These are the activations of a small neural network, seen along a few directions. Each row is one input.
Each table varies a few parts of the input and shows all the possible inputs, shuffled.
A made-up example of a description, with smaller parts first: values(2) and (point or line(9) or (line(4) and ring(5))).
Shared parts are said once, and a part with two or three values counts as separate values.
(in the rows, 128 means zero)

Other details of the inputs vary at random and push rows far along two fixed directions, the same in every table; ignore that.

Table:
x1: [100  95  89 133 133 146 102 137  91 156 151 171]
x2: [107  89  98 131 131 153  80 121  89 169 145 157]
x3: [102  93 113 126 131 136 133 138  94 135 162 177]
x4: [141 143 145 120 113 125 121 132 120 122 109 126]
x5: [148 136 152 126 105 137 124 120 143 130 130  98]
x6: [107 116 109 121 138 137 150 146 106 140 141 163]
x7: [131 130 159 138 123 114 212 150 177 112 128 131]
x8: [158 152 148 110  91 160  15  94 116 144  75  53]
x9: [151 155 163 128 101 129 140 126 161 120 121  89]
x10: [110 119 109 118 139 133 148 149 104 140 141 166]
x11: [140 129 133 123 114 140 120 130 152 132 118 101]
x12: [146 154 140 126 112 115 183 153 159 109 142 131]
x13: [113  95  91 114 122 156  65 127  85 149 152 146]
x14: [151 151 150 135 148 105  43  64 113 109  83  60]
x15: [153 163 136 117 108 126 134 144 160 117 101 101]
x16: [136 147 128 130 121 118 204 166 185 105 128 130]
x17: [147 146 139 121 104 134 120 129 128 124 130 113]
x18: [133 142 138 137 115 137 119 129 146 141 100 109]
x19: [101  84  97 144 184 104 126  94 109 116 167 156]
x20: [132 144 136 152 175  72 200 123 173  81 129 123]
x21: [122 118 132 119 125 149 102 117 106 153 115 119]
x22: [141 150 153 147 159  88 132  89 161  92 103  80]
x23: [108  97 110 122 131 134 134 138  92 134 159 180]
x24: [156 165 144 122  97 148  39 104 112 148  61  74]
x25: [133 149 133 150 179  72 193 124 169  80 131 130]
x26: [127 139 146 122 122 139 126 126 130 139 105 108]
x27: [109 104  84 125 134 141 100 141  86 156 149 179]
x28: [103  89 115 126 131 137 133 132 102 137 164 173]
x29: [ 95  99 103 122 141 143 135 141  94 147 154 170]
x30: [138 147 147 136 114 116 208 156 177 105 147 126]
Each input here is: line(5) and (point or ring(5)).
- The inputs of x10 and x26 match in every part but the line(5) part. If x15 is changed in the same way as x10 into x26, which row does it become? => x8
- List by row number the other rows that have the line(5) part in common with x13. => x1, x3, x14, x29, x30
- Which other rows does x2 become when the ring(5) part takes its other values? List them by row number. => x5, x7, x11, x21
- Which other rows does x14 become when the line(5) part takes its other values? List them by row number. => x19, x20, x22, x25

Table:
x31: [151 177 147 128 132  96 248 167 190  98 125 126]
x32: [123 100 129 140 120 141 106 119 116 148 133 143]
x33: [139 159 141 118 117 129  98 118 102 125 115 111]
x34: [ 98  89 112 126 128 154 116 124 113 141 167 142]
x35: [121  91 103 110 130 134 143 144 120 121 185 170]
x36: [105  91 102 139 190 101 128  92  88 120 175 162]
x37: [141 141 145 165 165  74 197 111 193  86 137 110]
x38: [123 143 148 128 123 141 104 112 111 146 103 105]
x39: [131 132 159 128 123 131 135 122 124 137 100 118]
x40: [134 155 149 162 126 108 241 164 216 115 126 117]
x41: [149 146 123 127 109 135  67 116 108 136 127 108]
x42: [135 118 143 135 156 102 116  84 148  96 141  88]
x43: [144 159 136 116 120 129  99 122 102 129 117 107]
x44: [129 130 114 134 116 131 100 126 111 129 152 142]
x45: [127 115 109 138 136 108 210 167 161 114 179 187]
x46: [129 139 119 123 133 140  98 123 126 149  82 106]
x47: [115 114 114 122 124 131 157 144 134 108 178 150]
x48: [158 149 123 122 108 131  90 121 125 134 124 108]
x49: [140 151 142 129 127 106 162 149 152 100  94 131]
x50: [135 110 153 121 108 148  97 111 131 133 115  98]
x51: [129 127 140 127 116 145 127 125 149 133 127  91]
x52: [109  93  91 139 138 140 148 139 125 156 170 170]
x53: [119 143 125 135 136 132 128 135 139 138  89 111]
x54: [152 141 130 108 110 133 123 129 143 116 137 100]
x55: [150 126 147 110 102 136  91 117 122 112 127 105]
x56: [ 93  97 117 131 140 136 139 130  91 149 151 170]
x57: [144 147 125 113 125 125  89 129 117 126  90 121]
x58: [153 157 149 114 121 118 138 133 130 121 111 119]
x59: [134 137 151 122 128 133 135 125 131 145 102 116]
x60: [131 156 124 123 123 126  89 126 113 120  95 115]
x61: [146 144 139 132 102 125  88 117 119 124 121 114]
x62: [149 145 151 114 114 126 100 117 100 123 108 119]
x63: [127 146 143 130 129 135 135 127 127 143 109 106]
x64: [145 141 132 112 108 139  91 121 124 118 135  93]
x65: [138 155 150 122 116 118 130 126 115 116 115 121]
x66: [138 116 145 115 112 149  96 114 137 141 117  96]
x67: [125 143 154 145 136 109 211 156 187 110  83 128]
x68: [129 131 147 147 110 131 124 121 144 138 113 114]
x69: [121  91 101 132 127 128 120 136  98 130 176 185]
x70: [139 141 148 131 122 125 217 151 206 114 128  99]
x71: [116 134 136 132 126 134  96 119 119 139  79 112]
x72: [132 149 130 123 119 122  90 125 110 118  92 119]
x73: [103  97  95 120 148 145 134 132  90 162 159 168]
x74: [113 114 120 143 122 144 105 119 119 150 140 135]
x75: [108  80  98 135 137 143 123 133 111 160 167 178]
x76: [ 95  91  93 129 157 133 150 148 119 147 136 183]
x77: [127 128 123 141 176  95  96  86 125 106 104 104]
x78: [ 93  78 113 130 130 143 148 134 120 135 175 161]
x79: [137 156 118 121 127 126  90 131 114 124  97 111]
x80: [109  94 108 120 124 131 145 140 113 113 186 167]
x81: [ 80  94  88 135 154 141 126 138  99 147 142 177]
x82: [143 156 115 118 129 120 124 140 134 121 100 118]
- What is each input in this table made of? => line(4) and (point or (values(2) and ring(6)))
- The inputs of x67 and x39 match in every part but the line(4) part. If x57 is changed in the same way as x67 into x39, which row does it become? => x58
- The inputs of x37 and x36 match in every part but the line(4) part. If x74 is changed in the same way as x37 into x36, which row does it become? => x38
- A walk changes only the line(4) part. It starts at x54 and steps to x48. List the rest of the walk in order. => x31, x82
- A walk changes only the line(4) part. It starts at x46 and steps to x73. List the rest of the walk in order. => x52, x70
- Which other rows does x80 become when the ring(6) part takes its other values? List them by row number. => x35, x47, x54, x55, x64

Table:
x83: [133 149 148 136 135 118  94  99 110 126 119 113]
x84: [150 139 133 111 118 122  83 123 127 105 121 116]
x85: [141 150 129 147 114 108 179 165 165 100 131 138]
x86: [120 153 147 121 113 137 110 116 111 138  98 105]
x87: [146 133 156 143 137  93 191 125 152 104 139 138]
x88: [141 143 131 103 124 127  88 123 122 106 126 105]
x89: [ 89  77  59 134 177 135  60 102  61 158 181 188]
x90: [ 82  73 109 115 145 150 173 156  94 154 171 198]
x91: [147 155 138 103  99 160 110 143 121 149 112 102]
x92: [139 152 122 131 101 117 178 167 160 113 129 154]
x93: [136 157 127 123 112 136  99 133 118 120 117  94]
x94: [118 127 123 133 142 132  93 115 124 127  90  96]
x95: [121 127 153 138 147 102 181 133 156  94 129 146]
x96: [122 137 125 118 127 136 101 120 133 136  80 101]
x97: [ 87  68  87 124 173 121 166 124  71 133 220 205]
x98: [118 126 127 153 148 108 182 146 175 106 103 129]
x99: [160 145 138 115  89 153  96 144 121 150 107 123]
x100: [130 141 155 150 143  95 183 133 161 100 130 144]
x101: [ 97  68  60 140 183 115 158 124  94 144 211 208]
x102: [144 137 128 123 149 120 105  94 125 130 116  87]
x103: [150 125 160 121 127 115 106  96 113 113 113 109]
x104: [132 125 128 130 151 118  84 103 135 118  97 111]
x105: [131  99 107 100 104 168  80 145  84 156 138 161]
x106: [142 120 132 136 154  97 187 126 173 102 125 127]
x107: [106  87 102 109 141 164  85 127  89 174 122 143]
x108: [125 141 121 128 157 123  90 101 127 128 109  97]
x109: [125 158 119 119 112 127 186 165 153 114 137 136]
x110: [126 133 111  98 101 149  88 137 102 129 122 129]
x111: [108 121 138 133 124 118 184 148 142 117 122 163]
x112: [129  98 151 124  93 160 101 104 157 128 156  77]
x113: [152 146 153 131 128 114 108  92 108 127 125 103]
x114: [134 141 127 116 111 138  92 134 116 113 113 101]
x115: [133 147 152 134 103 126 102 118 118 137  90 121]
x116: [118 139 119 139 144 132  95 113 121 136  98  93]
x117: [138 142 140 108 109 142 196 175 164 122 125 132]
x118: [154 156 134 115  94 156 100 141 117 156 115 115]
x119: [136 167 122 132 105 119 188 165 161 116 133 142]
x120: [166 130 136 106 112 119  93 115 119 109 131 110]
x121: [ 82  76  76 128 187 120 153 134 116 121 176 188]
x122: [128 149 116 136 125 132  94 115 125 152  93 112]
x123: [117  90 122 109 146 131  89  94  66 129 157 142]
x124: [ 99  46 109 139 116 149 166 136 156 127 221 169]
x125: [150 160 126 122 120 122  86 120 121 119 133 111]
x126: [124 126 152 137 121 129  97 114 110 119  96 114]
x127: [160 140 137  98 116 122 102 115 121 107 131  94]
x128: [117 129 105 149 143 131  82 111 106 147 113 119]
x129: [ 89  72  60 132 147 144  70 123  67 170 155 200]
x130: [116 131 149 129 126 133 101 114 106 119 100 103]
x131: [136 161 125 147 118 112 184 162 160 106 138 130]
x132: [126 149 152 125 139 123 104 101 114 119 115 100]
x133: [132 140 154 149 117 122  99 114 115 125  96 112]
x134: [133 135 127 135 118 115 176 165 159  94 131 139]
x135: [148 153 133 134 127  97 174 154 172  93 143 141]
x136: [144 125 132 116 147 119 104  96 128 121 108  90]
x137: [123 136 124 164 146 103 179 146 174 114 108 133]
x138: [170 157 133 117 113 116 100 112 119 120 139 100]
x139: [172 141 134 117 110 115  91 114 118 117 135 112]
x140: [104  84 121 139 118 150 176 132 165 130 211 131]
x141: [126 147 145 148 121 127  98 110 105 134 107 107]
x142: [108 142 143 147 140 115 189 142 142 111 128 125]
x143: [145 125 125 146 154  94 180 125 166 113 134 135]
x144: [119 120 117 117 136 158  96 124 107 175 108 116]
x145: [119 145 116 124 131 138  98 116 123 148  93 103]
x146: [132 154 125 122 138 110 178 151 159  97 154 128]
x147: [110 140 149 127 124 118 197 149 155 111 112 134]
x148: [ 72  72  93 122 154 152 178 156  82 166 194 213]
x149: [143 121 150 143  91 152 102 103 162 139 159  78]
x150: [124 123 161 128 120 131 193 155 153 133 111 146]
x151: [139 144 134 132 125 146 106 125 131 171  89 104]
x152: [131 138 127 153 159  94 175 134 181 107 119 137]
x153: [144 103 150 142  86 150  94 104 161 137 158  91]
x154: [158 147 129 105 120 125  99 112 111 118 143  96]
x155: [129 122 139 133 135 129 192 158 177 139  98 135]
x156: [137 149 160 128 109 145 111 122 113 162  99 109]
x157: [116 136 154 131 150 105 190 133 157  91 128 130]
x158: [ 93  62  95 122 132 162  76 127  41 186 170 208]
x159: [111  93  83 104 109 153  73 139  72 141 154 182]
x160: [144 133 139 133 121 142 101 128 135 165  82 112]
x161: [129 158 147 133 107 130 106 114 113 143  98 113]
x162: [120 132 125 138 135 113 185 150 177 118  97 139]
- The inputs of x121 and x104 match in every part but one. If x96 is changed in the same way as x121 into x104, which row does it become? => x162
- The inputs of x112 and x124 match in every part but one. If x127 is changed in the same way as x112 into x124, which row does it become? => x120
- The inputs of x149 and x153 match in every part but one. If x101 is changed in the same way as x149 into x153, which row does it become? => x143
- What is each input in this table made of? => ring(5) and (point or (values(3) and line(5)))
- Which other rows does x89 become when the line(5) part takes its other values? List them by row number. => x101, x122, x128, x151
- Which other rows does x100 become when the ring(5) part takes its other values? List them by row number. => x83, x95, x132, x157
- A walk changes only the line(5) part. It starts at x160 and steps to x129. List the rest of the walk in order. => x137, x152, x143
